These are the activations of a small neural network, seen along a few directions. Each row is one input.
Each table varies a few parts of the input and shows all the possible inputs, shuffled.
Descriptions start from the smaller parts, as in this example, which fits no table here: ring(5) and (point or ring(9) or (values(3) and line(4))).
Shared parts are said once, and a part with two or three values counts as separate values.
(in the rows, 128 means zero)

Other details of the inputs vary at random and push rows far along two fixed directions, the same in every table; ignore that.
These rows show it; all are for the same input, with only those details redrawn:
[ 73 131 138 102 136 124 135 108 134 106 133 152]
[137 123 123 146 103  75 103 135 150 121  77 119]
[140 127 126 144 111  75 107 136 150 117  76 116]
[138 121 123 142 111  75 101 135 153 121  72 117]
[ 73 133 136  99 143 126 132 106 136 110 128 153]
[139 124 124 150 112  71  90 133 159 129  70 120]
[ 52 112 162  62 211 107  51 132 238 114 118 175]
[139 125 123 145 114  74 101 136 152 122  71 118]

A family of inputs:
row 1: [135 142 134  87 138 206 164 107 104 102 162 128]
row 2: [148 145 140 197  82 125 168 123  51 145 143  95]
row 3: [113  74 163  24 230 144  17 168 208 178 159 171]
row 4: [129 130  99 144  58 116 198 118  79 156  87 115]
row 5: [159 117 129  95  96  84 115 149 144 140  58 114]
row 6: [212 111 134 158 105 152 126 148  86 160 116  99]
row 7: [200 111 106 194  79 152 175 126  60 153 153 110]
row 8: [113 118 143 140 161 166 112 113 125 123 182 149]
row 9: [118  86 145 108 157 149 123 132 113 148 195 153]
row 10: [128 138 120 118 141 194 173 111 116 105 184 142]
row 11: [ 87 157 110 104  94 129 206  77  59 107 132 133]
row 12: [188  91 142 192 138 113  95 153 144 145 136 131]
row 13: [134 159 126 132 114  95 128 141 134 113  92 100]
row 14: [156 148 100 161 125 107  85 142 178 130  79 108]
row 15: [ 62 127 153 113 152 214 196 104  68  89 233 146]
row 16: [ 65 114 138  72 169 172 132 101 108 143 227 147]
row 17: [ 58 149 165  87 213 142  70 129 216 110 155 160]
row 18: [ 96 120 152  89 145 131 115 130 105 148 181 133]
row 19: [179 100 117 163 122 105  49 154 142 176 135 111]
row 20: [171 122 129 189 138 142 121 151 150 113 117 116]
row 21: [175 174  94 190  82 146 174 113  75 111 128  91]
row 22: [201  77 114 130 119  99  97 181 131 174 153 120]
row 23: [134 130 142 122 103  56 115 134 127 119  79 123]
row 24: [ 92 175 110  64 114 207 234  98  55 117 138 133]
row 25: [113 145 128 127 161 173 122 108 140  95 163 147]
row 26: [161 138 110 167 135 109  98 149 189 143  72 111]
row 27: [155 160  82 157  74 151 204 132  92 140 106 100]
row 28: [ 88 162 119 100 150 144 139 125 142 103 141 138]
row 29: [141 123 128 142 112  72 109 137 150 113  79 115]
row 30: [ 61 123 136 110 117 144 187  87 104 125 134 154]
- What is each input in this table made of? => line(5) and line(6)

A family of inputs:
row 31: [107 131 130 105 123 141 155 119  93 136 165 131]
row 32: [ 94 158 113 112 126 161 172 107 103 113 144 134]
row 33: [ 89 137 146 123 163 147 123 116 142 109 161 147]
row 34: [169 126 129 144 124  91  88 153 173 129  62 113]
row 35: [ 68 108 146  96 154 147 133 101 124 123 170 163]
row 36: [ 79 137 137  86 161 165 144 102 138 101 145 152]
row 37: [ 71 113 153  94 174 147 118 115 134 123 184 159]
row 38: [135  85 155 122 176  68  33 171 231 148  95 148]
row 39: [143 147 134 132 133 123 109 136 139 118 118 114]
row 40: [154 138 126 139  95 129 148 126  70 135 135 105]
row 41: [ 63 138 142 113 167 165 145  97 133 105 170 155]
row 42: [177 162  98 177  71 115 166 136  83 128 107  88]
row 43: [126 121 134 149 132 112 122 129 155 119 102 131]
row 44: [107 121 118 106 107 145 186 110  83 131 141 134]
row 45: [156 133 110 145 103 107 145 141 137 129  83 114]
row 46: [173 129 111 154  65 113 156 122  73 141 105  97]
row 47: [134 123 128 159 100 117 136 123  88 136 137 115]
row 48: [ 96 131 124  96 130 143 148 116 101 134 157 136]
row 49: [138 135 112 136 134 210 181 111  91 123 179 136]
row 50: [182 160 108 179  74 120 156 128  82 126  94  91]
row 51: [180 116 123 148  90  93 114 145 120 146  81 107]
row 52: [ 77 126 147  73 159 161 127 109 116 124 167 149]
row 53: [217 107 110 174 108 133 105 160 121 162 125 108]
row 54: [141 119 130 116 166  79  49 170 236 128  80 130]
row 55: [145 131 120 170 115 106 116 124 145 120 104 118]
row 56: [109  97 144  80 177  90  52 162 216 142 118 152]
- What is each input in this table made of? => values(2) and (point or (values(3) and line(4)))
- The inputs of row 44 and row 45 match in every part but the values(2) part. If row 40 is changed in the same way as row 44 into row 45, which row does it become? => row 39
- Which other rows does row 55 become when the values(3) part takes its other values? List them by row number. => row 36, row 54

A family of inputs:
row 57: [ 70 133 141  55 180 150 119 126 174 113 139 160]
row 58: [138 153 115 115  96 148 183 119  87 119 108 118]
row 59: [ 85 138 143  87 164 131 113 130 163 117 136 141]
row 60: [114 140 126 103 141 130 127 135 147 123 122 129]
row 61: [134 111 122 113 103 180 187 107  55 145 170 134]
row 62: [193 145 108 182  64  53 111 148 110 138  57  70]
row 63: [150  95 146 125 157 103  58 166 174 159 136 131]
row 64: [ 57 155 118 103  90 124 218  76  80  94 102 137]
row 65: [234 139  92 216  74 106 123 151 117 137  77  80]
row 66: [156 133 135 163 145 102  75 155 175 127 113 121]
row 67: [ 93 137 137 100 170 203 154 108 130 107 174 155]
row 68: [ 93 138 142  96 156 105  99 131 165 114 119 137]
row 69: [ 99 100 138  90 152 164 137 118 111 145 188 149]
row 70: [138  88 153 113 167  78  27 162 192 155 127 139]
row 71: [152 123 134 139 180 123  56 163 209 129 120 138]
row 72: [138 134 137 149 146 119  95 138 155 123 128 120]
row 73: [178 108 113 150  90 131 140 138  89 157 131 114]
row 74: [167 114 124 163  89 105 123 137  86 156 131 110]
row 75: [ 47 136 135 109 155 156 172  81 136  85 138 162]
row 76: [122 156 114 167 108 176 187  98  69 108 168 123]
row 77: [130 112 114 150  61 102 184 104  66 137 106 120]
- The inputs of row 58 and row 67 match in every part but one. If row 60 is changed in the same way as row 58 into row 67, which row does it become? => row 71
- What is each input in this table made of? => values(3) and (point or line(6))
- List by row number the other rows that have the values(3) part in common with row 63. => row 61, row 69, row 70, row 73, row 74, row 77
- Which other rows does row 73 become when the values(3) part takes its other values? List them by row number. => row 57, row 65
